Each row below holds a small network's activations on one input, seen along a few directions.
Each table varies a few parts of the input and shows all the possible inputs, shuffled.
Descriptions start from the smaller parts, as in this example, which fits no table here: values(2) and (point or line(9) or (line(6) and ring(8))).
Shared parts are said once, and a part with two or three values counts as separate values.
In the rows, zero is written as 128.

Other details of the inputs vary at random and push rows far along two fixed directions, the same in every table; ignore that.

A family of inputs:
r1: [132 162 136 123 143 141 111 137 120 140 105]
r2: [164 143 134 116 117 166 144 128 121 125 118]
r3: [115 139 169 122 129 195 196 157 155 147 158]
r4: [ 87 102 167 125 127 136 184 121 196 175 192]
r5: [145 122  95 127 109  79  85  90 101 109 103]
r6: [ 75  66 128 151 124  80 148 132 149 100 184]
r7: [153 119  90 125 107  59  60  88  95  89  97]
r8: [ 97 127 170 132 157 196 217 168 182 183 178]
r9: [174 179 131 112 123 207 154 146 107 134  90]
r10: [ 79  90 135 141 125  79 122 117 144 131 159]
r11: [151 170 137 115 129 150 109 124 118 144  95]
r12: [ 99  53 105 149 112  46 117 107 133  88 172]
r13: [ 92  41 110 152 130  44 136 105 175 108 204]
r14: [169 132 111 119 109 133 117 118  99 105 104]
r15: [ 95 102 146 142 146 131 150 157 150 126 166]
r16: [139 151 132 119 126 134 103 123 119 135 103]
r17: [116 135 112 135 136 102 101 124 110 128 109]
r18: [136 121 121 120 113  97  94 103 122 113 121]
r19: [110  98 106 150 138  93 120 137 117 107 135]
r20: [137 163 130 123 141 142 106 137 118 141 103]
r21: [174 146 125 112 114 167 133 126 109 120 104]
r22: [103 125 167 125 121 183 195 158 150 142 160]
r23: [ 74 116 155 133 140 125 144 143 147 149 154]
r24: [148 125  81 137 139  64  71  93 125 123 107]
r25: [128 137 155 114 116 144 137 119 143 143 136]
r26: [ 59  73 142 145 127  63 120 118 156 122 177]
r27: [130 142 148 124 138 195 203 147 166 168 154]
r28: [156 119  72 141 118  83  92 111  88  85  97]
r29: [145 127 118 122 115  99  90 102 120 116 119]
r30: [ 54  99 167 135 138 110 148 149 162 144 176]
r31: [180 166 109 121 126 168 123 133 102 117  89]
r32: [157 130  90 125 109  76  69  87  93  99  90]
r33: [175 181 123 117 140 198 134 155  96 134  77]
r34: [168 145 119 117 110 163 139 122 104 122 103]
r35: [147 176 147 109 121 177 130 133 114 154  90]
r36: [129 125 166 117 118 185 182 142 153 147 160]
r37: [ 74 102 143 137 143  91 116 139 149 127 158]
r38: [148 151 128 129 146 162 133 152 114 126 109]
r39: [153 165 102 126 151 129 105 122 122 152  94]
r40: [128 115 101 144 139 105 110 136 105 101 116]
r41: [127 120 113 137 138 117 116 143 109 104 119]
r42: [153 174 138 114 127 163 114 127 120 151  94]
Each input here is: ring(6) and (point or line(6)).
Changing only the ring(6) part turns r35 into r41. The same change can be made to r16. Which row results?
Answer: r33
Changing only the ring(6) part turns r20 into r42. The same change can be made to r39. Which row results?
Answer: r24
Which other rows agree with r22 in the ring(6) part? List them by row number.
Answer: r3, r6, r9, r27, r28, r31
Which other rows does r28 become when the ring(6) part takes its other values? List them by row number.
Answer: r5, r10, r12, r17, r19

A family of inputs:
r43: [156 107  88 152 160  97 101 136 128 104 115]
r44: [ 38  90 157 137 118  83 130 119 159 151 174]
r45: [130 163 109 133 143  83  72 110 137 129 110]
r46: [ 65  86 173 136 137  89 112 129 172 142 179]
r47: [ 85 148 216 105 114 214 180 153 164 196 161]
r48: [138 142  93 152 154 102  95 141 105  85 121]
r49: [178 186 138 130 163 219 149 161 103 145  85]
r50: [186 129 109 107  75 114 121  75 148 104 133]
r51: [149 207 160 102 105 211 142 124  97 174  66]
r52: [175 175 137 113 125 227 149 165  92 133  86]
r53: [150 110  82 148 149  95 104 138 117 110 115]
r54: [142 109  99 144 148 103  92 144 108  87 114]
r55: [151 114 117 142 138 124 108 143 104  85 113]
r56: [138 129 141 110 107 110  85 119 108 126 116]
r57: [128 149 124 121 117  94  66 108 119  99 106]
r58: [182 177 138 102 121 223 161 162  84 130  95]
r59: [188 203 114 120 149 204 158 159 122 142  82]
r60: [ 62  82 153 131 140  78 131 127 195 166 184]
r61: [122 138 100 127 127  70  92  99 125 149  98]
r62: [115 138 100 133 133  82  75 103 119 143 104]
r63: [157  97 164 123  89 218 250 139 173 153 199]
r64: [130 129 121 117  99  81  89  97  85 113  96]
r65: [124 128  86 158 142 102 107 130  85 101 101]
r66: [149 120 189  99  76 211 214 111 184 183 185]
r67: [157 111  77 138 157 100 103 128 113 116 115]
r68: [ 62  69 141 163 151 118 164 171 168 143 207]
r69: [153 141 114 108 160 102  79 101 136 155 111]
r70: [144 116 143 118 121  85  74 111 111 107 113]
r71: [155 205 159 102 110 216 135 124 102 171  68]
r72: [ 53  56 152 146 118  95 183 146 142  93 195]
r73: [ 53  86 169 127 104  82 142 110 143 133 183]
r74: [139 121 140 122 121  89  73 104 113 104 117]
r75: [140 124  88 151 151 107  89 142  93  98 113]
r76: [159 133  76 137 159  97 102 126 120  95 121]
r77: [ 58  93 150 141 136  77 144 114 187 164 172]
r78: [ 64 107 154 131 141  75 134 129 206 155 185]
r79: [ 62  68 138 151 138 100 148 167 155 111 194]
r80: [186 186 129 133 160 219 151 163 114 154  85]
r81: [124 136 106 132 136  80  66 111 126 149 117]
r82: [ 49  84 150 148 142 117 168 174 174 104 201]
r83: [158 105  98 123 120 105 103 146  84  80 113]
r84: [120 149 101 138 131  81  84  96 107 151  96]
r85: [139 111  72 139 153  99 110 115 111 106 110]
r86: [142 114 108 132 112 114 141 140  85  89 105]
r87: [140 111 108 129 115 122 133 142  91  85 107]
r88: [142 127  80 149 139 104 131 132 105 122 103]
r89: [ 95  55 145 125  69  91 182  75 185 136 206]
r90: [137 154  99 109 149  77  77  99 142 129 110]
r91: [168 112  84 137 171 100 101 127 115 108 117]
r92: [137 132  83 155 155  95 100 142 121  91 127]
r93: [111  35 125 148  88  96 217 102 169  96 214]
r94: [142 134 104 113 149  83  74  96 126 150 108]
r95: [140 126  96 138 131 112  97 140 103  62 112]
r96: [213 177 122  82  61 216 161  89 118 160  94]
r97: [135 122 132 118 107  89  72 105 103 111 120]
r98: [178 186 108 120 141 212 163 153 106 158  68]
r99: [ 50  90 180 128 113  84 136 125 179 114 199]
r100: [161 187 124 117 128 224 157 163  94 141  72]
r101: [138 105  99 137 118 100 121 126  86  76 117]
r102: [145 220 153 113 127 204 142 127 101 196  65]
r103: [124 129  96 144 125 118 124 144  97 103  98]
r104: [190 172 150 107 132 223 162 158  93 125  92]
r105: [ 97 138 194 114 126 218 227 182 159 129 178]
r106: [ 96 160 216  95 112 202 188 153 172 165 162]
r107: [137 141 126 141 151  88  61 113 120 134 103]
r108: [ 47  71 139 162 146 116 176 162 165 139 197]
r109: [165 104 108 124 134 107 105 144  93  74 112]
r110: [123 136 120 136 135  85  60 111 113 137 111]
r111: [118 149 120 125 129  86  66 114 134 108 109]
r112: [123 107  92 145 119 102 113 128  85  84 108]
r113: [214  84  80 132 100 114 137  93 116  75 138]
r114: [161 212 134  88 136 201 152 112 112 207  71]
r115: [ 77 138 175 136 149 217 213 176 153 164 160]
r116: [131 132 120 116 102  91  78  98  91 107 101]
r117: [ 53  91 179 127 124 112 127 139 176 161 186]
r118: [155 232 156 105 140 206 125 136 128 169  73]
r119: [151 137 112 129 150  81  73 106 141 141  99]
r120: [176 212 154 107 153 206 126 137 127 195  75]
r121: [ 81 124 181 124 125 227 217 175 148 149 158]
r122: [ 52  88 147 124 145  84 141 107 182 167 181]
r123: [107 131 115 126 118  90  71 105 115 122  97]
r124: [ 98 133 161 128 151 201 230 159 158 182 158]
r125: [190  79  74 138  89 109 153  80 116  75 134]
r126: [ 57  84 197 130 128 115 136 132 176 149 195]
r127: [155 122  99 122 125 103 106 143  95  59 114]
r128: [126 119 128 121 104  84  87 100 101 107 103]
r129: [195 109 121 111  86 115 117  70 141 117 140]
r130: [ 74 162 206 124 134 205 189 142 167 210 144]
r131: [132 126  73 157 141  96 112 133  93 111 102]
r132: [128  59 135 139  98 122 213 118 186  90 223]
What is each input in this table made of?
Answer: values(2) and line(5) and (point or line(8))
Changing only the line(5) part turns r84 into r62. The same change can be made to r131. Which row results?
Answer: r108
Changing only the line(5) part turns r116 into r97. The same change can be made to r71. Which row results?
Answer: r47
Start at r91 and move only the line(8) part, one step at a time. The first step leads to r43. Which rows follow, in order?
Answer: r80, r49, r54, r55, r104, r109
Which other rows agree with r83 in the line(5) part and the values(2) part? List them by row number.
Answer: r52, r53, r58, r63, r67, r68, r75, r79
Which other rows agree with r95 in the line(5) part and the values(2) part? List them by row number.
Answer: r48, r59, r76, r82, r92, r105, r127, r132
Which other rows does r44 become when the values(2) part takes its other values? List them by row number.
Answer: r103
Start at r70 and move only the line(8) part, one step at a time. The first step leads to r74. Which rows follow, in order?
Answer: r126, r46, r107, r120, r119, r69
